These are the activations of a small neural network, seen along a few directions. Each row is one input.
In each table, some parts of the input vary, and every possible input appears once, in random order.
A made-up example of a description, with smaller parts first: one of 2 separate values, together with either a single point or one of 11 places along a line or (one of 6 places along a line, together with one of 8 places around a ring).
Shared parts are said once, and a part with two or three values counts as separate values.

Table:
R1: -167; -191; -3; -20; 373; -77; 46; -356; 48; 354; -450; 230; 397; -306; 52; -373; -277
R2: 287; 333; -100; -30; 130; 139; -151; 49; -46; -194; 274; -122; -29; 23; 158; 140; -123
R3: -57; -158; -29; 20; -96; -68; 225; -84; 63; 290; 17; -32; -133; -247; -13; -59; 127
R4: 153; 181; -89; -31; -45; 12; 117; 187; 155; -80; 284; -151; -329; 84; 32; 300; 203
R5: 185; 254; -98; -123; 54; 169; -194; 156; -118; -308; 254; -9; -52; 146; 261; 87; -30
R6: -312; -391; 64; -71; 189; -141; 285; -176; 228; 461; -362; 177; 81; -233; -74; -260; 18
R7: -239; -380; 402; -207; -442; -30; -288; -197; -430; -676; -713; -324; 358; 641; -709; 205; 114
R8: 28; 100; -92; 125; 103; 27; -36; -180; -110; 249; -116; 35; 244; -266; 132; -180; -132
R9: 78; 191; -14; 278; 16; 19; -166; 101; -23; 25; 217; 143; 93; -45; 76; -121; -226
R10: 46; 121; -92; -108; -111; 34; 65; 314; 87; -201; 260; -19; -342; 225; 142; 249; 302
R11: -3; -60; 52; 167; -172; -85; 96; 185; 144; 79; 334; 71; -287; -22; -57; 11; 25
Describe the family of inputs behind these rows. -> either a single point or (one of 2 separate values, together with one of 5 places along a line)

Table:
R12: -232; -248; 50; 71; 90; -183; 10; -143; -23; 78; -473; 240; 301; 16; -160; -196; -67
R13: 99; 138; -161; -285; 34; 69; 314; 279; 249; 169; 397; -221; -526; -41; 273; 321; 445
R14: 513; 435; -198; 379; -115; 100; -160; 185; -27; -81; 858; -52; -289; -223; 248; 61; -219
R15: 409; 464; -41; -117; -98; 223; -342; 296; -239; -764; 450; -162; -174; 460; 168; 388; 27
R16: -255; -348; 269; -103; 4; -104; 160; -201; 109; 308; -298; -188; 94; -88; -366; -60; -23
R17: -91; -68; 177; 37; 296; 61; -84; -157; -9; 159; -323; 73; 378; -31; -123; -225; -299
R18: -368; -340; 176; -35; -92; -181; 58; -172; 27; 194; -395; 46; 165; 29; -204; -158; -25
R19: -42; 1; 100; -6; 303; 26; -109; -353; -46; 173; -317; -112; 403; -227; -130; -194; -372
R20: -342; -225; 122; -9; 57; -129; -48; -115; -6; 113; -377; 187; 330; 13; -114; -191; -165
R21: -164; -105; 83; 14; 175; -46; -99; -283; -127; 92; -385; 194; 461; -146; -83; -251; -175
R22: 510; 495; -125; -90; -125; 278; -383; 169; -303; -711; 455; -372; -127; 316; 155; 412; -5
R23: -139; -89; 104; 85; 129; -4; -150; -218; -147; 160; -382; 112; 385; -19; -36; -239; -252
R24: -369; -433; 49; -101; -56; -96; 178; -234; 12; 225; -471; 151; 190; -114; -145; -301; 121
R25: 237; 207; 22; -186; -455; 168; -87; 327; -167; -616; 451; -420; -475; 417; -141; 577; 374
R26: 45; 138; -196; -255; 129; 47; 246; 349; 297; 74; 358; -41; -516; 95; 356; 217; 369
R27: -251; -418; 21; -51; -165; -90; 304; -300; -48; 320; -511; 12; 124; -217; -231; -145; 186
R28: 68; 256; -254; -226; 278; 97; 145; 405; 260; -11; 382; 102; -336; 78; 450; 179; 218
R29: 7; -15; -28; 116; 147; -85; -81; -418; -196; 118; -465; -1; 442; -240; -98; -199; -204
R30: 379; 424; -153; 358; -112; 98; -157; 316; 50; -116; 879; 158; -328; -71; 231; 28; -169
R31: 253; 244; -109; 340; -171; -53; -59; 458; 128; -152; 835; 193; -455; 27; 178; 53; -77
R32: 251; 335; -18; -130; -221; 193; -304; 454; -105; -765; 420; -106; -291; 536; 69; 403; 154
R33: 260; 138; -25; 282; -440; -46; 116; 345; 123; 26; 862; -114; -615; -107; -23; 198; 169
R34: 13; -138; -119; 29; 157; 7; 12; -458; -171; 210; -520; 47; 432; -311; 35; -277; -164
R35: -201; -185; 156; 16; 191; -55; -4; -65; 169; 141; -409; 157; 220; 61; -201; -147; -209
R36: -360; -321; 249; -48; 77; -64; 106; -108; 191; 197; -315; 20; 157; 8; -305; -118; -57
R37: 172; 148; -37; 342; -343; -43; 61; 428; 199; -84; 836; 83; -578; 4; 64; 134; 110
R38: -98; -174; -65; 6; 183; -17; 14; -343; -107; 174; -515; 242; 359; -147; 35; -310; -134
R39: -279; -339; 95; 44; -81; -203; 117; -186; 22; 160; -477; 111; 171; 20; -269; -163; 92
R40: -242; -346; 44; 8; 86; -27; 37; -140; -63; 164; -522; 259; 260; -75; -20; -359; -23
R41: -296; -361; 222; -61; -167; -190; 128; -250; -36; 287; -365; -142; 128; -90; -266; -59; 27
R42: -228; -336; 131; 16; -179; -180; 189; -251; -30; 257; -432; -64; 167; -113; -351; -64; 164
R43: 169; 212; 38; -135; -351; 137; -152; 408; -67; -717; 434; -242; -420; 548; -42; 492; 326
R44: 245; 399; -251; -216; 378; 160; 79; 249; 151; 2; 387; 52; -250; -16; 554; 162; 94
R45: -7; -24; -3; 94; 97; -42; -106; -384; -145; 181; -432; -45; 440; -179; -42; -135; -292
R46: 336; 481; -324; -184; 360; 175; 54; 112; 71; 34; 381; -157; -224; -172; 536; 165; 55
Describe the family of inputs behind these rows. -> one of 5 places along a line, together with either one of 3 separate values or one of 4 places along a line
The inputs of R44 and R13 match in every part but the place on the line of 5. If R38 is changed in the same way as R44 into R13, which row does it become? -> R27
Change only the place on the line of 4 in R16. List by row number the other rows that result. -> R27, R41, R42

Table:
R47: -83; -186; 110; 19; -48; 45; -127; -122; -148; -124; -286; -2; 216; 66; -132; -135; -82
R48: 256; 229; 48; 353; -412; 63; -115; 574; 95; -333; 893; -103; -532; 264; -98; 193; 22
R49: -191; -159; 34; -97; 35; -40; 294; -8; 199; 430; -116; -26; -149; -126; 51; 9; 174
R50: 454; 401; -311; 137; -133; 67; 42; 116; -36; -43; 754; -91; -407; -329; 353; 174; 97
R51: -226; -253; 118; -94; -247; -15; 167; -78; -54; 161; -352; -196; 36; 69; -300; 76; 267
R52: -163; -206; 61; -17; -160; -26; -55; -93; -122; -147; -270; 66; 183; 98; -178; -107; 69
R53: -40; 187; -75; 81; 231; -10; -79; -78; 39; 170; -94; 120; 244; -138; 219; -118; -204
R54: -154; -146; 41; 21; 161; -132; 76; 12; 146; 161; -43; 224; -10; -65; 84; -171; -45
R55: -190; -242; 3; -47; 156; -68; 211; 49; 277; 263; -66; 84; -107; -136; 30; -145; 64
R56: 380; 493; -112; -472; 25; 201; -107; 448; -58; -628; 578; -236; -526; 524; 346; 644; 271
R57: 117; -2; 12; -11; 60; 27; -169; -309; -176; -166; -275; -90; 341; -63; -233; -28; -275
R58: -73; -45; -61; 7; 209; 8; 33; -16; 99; 182; -35; 203; 98; -186; 153; -196; -100
R59: 123; 232; -44; 144; 311; 51; -53; -153; -1; 187; -78; 165; 244; -138; 145; -95; -205
R60: -43; -7; 95; 45; -5; -92; -208; -253; -198; -136; -274; -22; 359; 5; -179; -32; -175
R61: -169; -298; 83; -68; -184; -78; 91; -88; -62; 23; -336; -95; 9; 156; -259; -69; 121
Describe the family of inputs behind these rows. -> either one of 3 separate values or (one of 2 separate values, together with one of 6 places along a line)
Change only the choice among 2 separate values in R54. List by row number the other rows that result. -> R52
Change only the place on the line of 6 in R59. List by row number the other rows that result. -> R49, R53, R54, R55, R58

Table:
R62: -207; -593; 226; 64; -330; -214; 287; 105; 55; -56; -163; 228; -325; 209; -303; -49; 307
R63: 225; 422; -119; 234; 308; -92; -135; 304; 377; -91; 735; 152; -263; -59; 204; 79; -387
R64: 74; 197; -156; -259; 655; -45; -49; -250; -189; 465; -76; 132; 275; -479; 593; -247; -325
R65: -54; -79; -48; 231; -83; -53; -85; -363; -123; 327; 151; 101; 306; -649; 11; -428; -380
R66: 113; 26; 88; 304; -514; 44; -101; 484; -232; -325; 357; 167; -377; 382; -30; 105; 284
R67: 162; 153; -84; 220; -443; -55; -284; 99; -5; -611; 396; 292; -246; 204; -60; 103; -363
R68: 477; 288; 68; 125; -276; 200; -239; -88; -176; -535; 178; -372; -38; 310; -360; 428; -210
R69: 153; 299; -113; 305; 71; 334; 110; 628; 376; 122; 612; 80; -413; 140; 252; 30; 146
R70: 291; 365; -40; -284; 137; 98; -353; 48; -280; -928; 25; -123; 165; 506; -63; 384; 94
R71: -106; 21; 121; 215; 471; -62; -130; 6; 178; 476; 153; 334; 319; -330; 131; -429; -548
R72: -450; -392; 79; 254; -364; -188; 19; -226; 82; 120; -535; 376; 263; 9; -160; -301; -225
R73: 428; 585; -405; -238; 396; 81; -19; 5; 181; -147; 466; -33; -266; -196; 732; 224; -192
R74: -138; -257; 100; -1; 302; -91; 443; 271; 523; 460; 146; 196; -352; -32; -107; -94; 227
R75: -366; -65; -25; 188; 259; -50; 170; -21; 530; 633; -241; 380; 247; -279; 35; -291; -318
R76: 39; -104; -243; -460; 410; 93; 488; -54; 311; 419; -111; 40; -387; -157; 385; 74; 433
R77: -74; -461; 321; -134; -295; 91; 265; -106; 44; -34; -400; -442; -195; 251; -563; 266; 283
R78: -307; -203; 33; -258; 225; -67; -113; -214; -211; -199; -945; -79; 596; 287; -205; -58; 191
R79: -225; -429; 163; -547; 127; -27; 86; 42; -57; -399; -547; -193; 13; 465; -268; 239; 591
R80: -204; -80; 61; -400; 189; 140; -376; -257; -320; -411; -574; -55; 658; 231; -80; -215; -272
R81: -46; 119; -266; -159; 592; -87; 246; -261; 15; 655; -472; 180; 209; -393; 437; -121; 85
R82: -226; -371; 32; -89; -236; -354; 426; -65; 143; 350; 249; -83; -356; -399; -199; -33; 314
R83: -42; -275; 121; 363; -187; 69; -215; -219; -205; -65; -241; 406; 334; -1; -122; -488; -387
R84: 101; -107; 286; 147; -73; 210; -252; -404; -344; -8; -440; -292; 459; 44; -413; -188; -357
R85: 268; 148; 254; 98; -400; 185; -130; 285; -367; -243; 202; -509; -192; 455; -296; 463; 317
R86: -313; -226; 244; 48; -244; -50; -36; -409; -46; 171; -742; -327; 370; 42; -453; -6; -191
R87: 341; 315; -223; 216; -200; -269; -126; -1; -35; -178; 783; -90; -231; -385; 57; 108; -179
R88: 113; 184; -199; 172; -499; 51; 73; 316; -6; 39; 717; -178; -395; -221; 137; 92; 224
R89: -58; 212; 98; -432; -127; 134; -302; 381; -306; -661; 54; -246; -8; 627; 54; 425; 466
R90: 354; 462; -333; -154; 249; 341; 162; 322; 80; 108; 405; -125; -413; 18; 760; 187; 414
R91: -324; -153; -42; 232; -120; -363; 169; -357; 6; 549; -144; 83; 242; -599; -104; -259; -38
The inputs of R78 and R81 match in every part but one. If R79 is changed in the same way as R78 into R81, which row does it become? -> R76
Describe the family of inputs behind these rows. -> one of 5 places around a ring, together with one of 6 places along a line
Change only the place on the line of 6 in R83. List by row number the other rows that result. -> R64, R65, R71, R80, R84
Change only the place on the ring of 5 in R67. List by row number the other rows that result. -> R62, R66, R72, R83

Table:
R92: 272; 165; -142; 172; 654; -115; 300; -123; 389; 544; 137; 197; -145; -398; 187; -87; -193
R93: 194; 325; -76; -67; 632; 340; -131; 32; 14; 435; 230; 9; 177; -273; 547; -309; -392
R94: 26; -234; -63; -126; 10; -4; -221; -687; -452; -253; -541; 173; 657; -335; -113; -349; -328
R95: -45; 39; -240; 313; -7; -286; 304; 93; 511; 384; 450; 333; -319; -465; 162; -98; -71
R96: 76; 223; -13; -289; 85; 85; -333; 572; 22; -977; 238; 282; -239; 859; 205; 320; 142
R97: -577; -625; 318; -264; -124; -115; 318; -182; -16; 535; -894; 15; 65; 162; -218; -60; 269
R98: 64; 111; -86; 596; -332; -49; 7; 369; -96; 323; 653; 400; -278; -244; 295; -308; 32
R99: -225; -69; 454; 180; -251; -133; -291; 56; -155; -178; -161; -374; 301; 367; -653; 147; -105
R100: -484; -513; 32; -114; 253; -124; 282; -310; -10; 424; -970; 101; 461; -124; -186; -385; 350
R101: 462; 781; -455; -329; -60; 320; -107; 168; -133; -416; 426; -488; -227; 70; 490; 642; 327
R102: 127; -233; 120; -279; -559; -13; 270; 303; 118; -335; 691; -511; -860; 176; -254; 456; 497
R103: 110; 30; 150; 208; -302; 93; -397; -291; -193; -485; -260; -137; 408; 204; -462; 31; -527
Describe the family of inputs behind these rows. -> either one of 3 separate values or one of 4 places along a line or one of 5 places around a ring

Table:
R104: -55; 3; 188; -158; -115; -26; -163; -252; -152; -340; -186; 44; 190; 313; -162; 133; 39
R105: -301; -289; -8; -26; 53; -281; 243; -93; 237; 384; -71; 111; -245; -150; 358; -293; 75
R106: -286; -373; -23; 51; -10; -115; 345; 68; 353; 499; -57; 40; -170; -242; -98; -268; 60
R107: -47; -63; -232; 98; 296; -80; 80; -76; 192; 149; -130; 190; 131; -308; 196; -318; -151
R108: 113; 146; -333; 278; 169; 20; -43; -201; 8; 187; -143; 88; 313; -500; 211; -292; -332
R109: -318; -359; 458; 10; -397; -193; 51; 35; -20; -23; -129; -62; -123; 389; -487; 146; 211
R110: -152; -247; 260; -276; -273; 91; 71; 5; -284; -44; -190; -128; 32; 192; -360; 213; 411
R111: 34; 188; 72; 57; -176; 70; -345; -269; -292; -347; -188; -95; 409; 184; -110; 23; -156
R112: 54; 80; -80; 38; 308; 52; -66; -105; 21; 313; -28; 154; 247; -373; 136; -195; -459
R113: 453; 463; -173; 17; -148; 142; -200; 696; -49; -677; 858; -411; -542; 331; 106; 468; 221
R114: -36; 24; -106; 13; 224; -63; 256; -132; 220; 453; -218; 146; -34; -200; 142; 6; 0
R115: 200; -35; 140; -97; 134; 196; -246; -189; -275; -365; -309; -141; 267; 252; -205; -15; -223
R116: 495; 477; -456; 187; 144; 141; 93; 648; 259; -47; 959; -29; -640; -225; 486; 162; 29
R117: -154; -14; 294; -191; -210; 45; -76; -136; -219; -141; -169; 91; 165; 338; -214; 230; 274
The inputs of R106 and R109 match in every part but one. If R108 is changed in the same way as R106 into R109, which row does it become? -> R111
Describe the family of inputs behind these rows. -> one of 2 separate values, together with either a single point or one of 6 places along a line
Change only the choice among 2 separate values in R107. List by row number the other rows that result. -> R104
